A small network was shown many inputs. Here are its activations along a few directions, one row for each input.
In each table, some parts of the input vary, and every possible input appears once, in random order.
A made-up example of a description, with smaller parts first: one of 2 separate values, together with either a single point or one of 9 places around a ring or (one of 4 places along a line, together with one of 5 places around a ring).
Shared parts are said once, and a part with two or three values counts as separate values.

Other details of the inputs shift rows strongly along two fixed directions, in all tables alike. That doesn't count.

A family of inputs:
r1: [-30  16  26   8  24 -19 -31 -13 -37  10  55  -2]
r2: [ 27 -11  -6  27   6 -27  41  38 -25   1   1 -31]
r3: [  4 -12 -10  -8 -20  11   8   3  24 -20 -30   0]
r4: [ 29   0  -2  21  14 -15  30  35 -47  13  13 -29]
r5: [  2 -15  -7 -20 -17  29   2  -2  11   1 -22   6]
r6: [-23   7  16  10   6   2 -19 -24  22   1  28  25]
r7: [ 10  13   7  25  25 -16  13  13 -39  26  36 -14]
r8: [  4 -18  -4 -10  -7   4   5  -4  31   0 -32   3]
r9: [ 20   6 -14   6   2  -8  26  26 -32   7 -10 -21]
r10: [ -1  -1 -10   0  -9  -3   9   3  13 -13 -14   2]
r11: [-17  26  13   9  11 -10 -26 -24  16  -7  35  21]
r12: [-17   7   6  -4  -1   4 -31 -26  33 -10   6  28]
r13: [  7 -12  -5 -21  -6  20  -1  -4  13   9 -34   3]
r14: [-20   7  19  15   7  -1 -22 -20  16   1  42  24]
r15: [ 11   1 -16 -27 -16  18   8   4   6  -7 -41  -4]
r16: [ 8  8 -3 -3  4  2 -8  0 -9  8 -4  1]
r17: [-15 -21  -2 -11  -9 -17   4  -2  -1 -12 -14 -18]
r18: [  2  -2  -7 -15 -14  25  -7  -2   5  -8 -17   6]
Each input here is: one of 2 separate values, together with either a single point or one of 8 places around a ring.
Question: The inputs of r7 and r6 match in every part but the choice among 2 separate values. If r1 is changed in the same way as r7 into r6, which row does it become?
Answer: r17
Question: Change only the choice among 2 separate values in r8. List by row number the other rows that result.
Answer: r13

A family of inputs:
r19: [ -4 -10   2   7   7 -18  14  16 -39   7  13 -27]
r20: [ 31  -5 -21 -13 -15  18  19  21   1  -4 -45  -8]
r21: [ 12 -10   7  17  11   0  24  20 -28  22  18 -15]
r22: [ -6   1  13   2  20 -10  -8  -7 -12  24  13  -1]
r23: [ -8   0   9  14  -3   9  -4 -12  29  -5  18  22]
r24: [ -9  28   4  -3   7  -2 -26 -14  -9  -7  22   9]
r25: [ -3  11  -4 -15 -17  40 -16 -17  25  -7  -6  32]
r26: [-25   1   5   3  -7 -10 -15 -15  16 -21  15  11]
r27: [ -8   5   8  14   8 -27  -4  -3   2  -9  21  -5]
r28: [ -2 -11   2  -2   6 -11   7   7 -24   9   2 -23]
r29: [ -2   9   7  17  17 -27  -1  -6  10   7  14   2]
r30: [  2  16 -10 -19  -3  13 -13 -14  16   1 -23  13]
r31: [ 11  -3 -26 -22 -24   7  18  18 -11 -20 -43 -18]
r32: [  9 -18   5   1   4   8   6  10 -11  15  -4  -7]
r33: [  2 -13  -1  -1 -11   9  -2  -5  35 -11 -17  14]
Question: Describe the family of inputs behind these rows.
Answer: one of 3 separate values, together with one of 5 places along a line
Question: The inputs of r25 and r31 match in every part but the place on the line of 5. If r21 is changed in the same way as r25 into r31, which row does it become?
Answer: r19
Question: Change only the choice among 3 separate values in r24. List by row number the other rows that result.
Answer: r27, r28
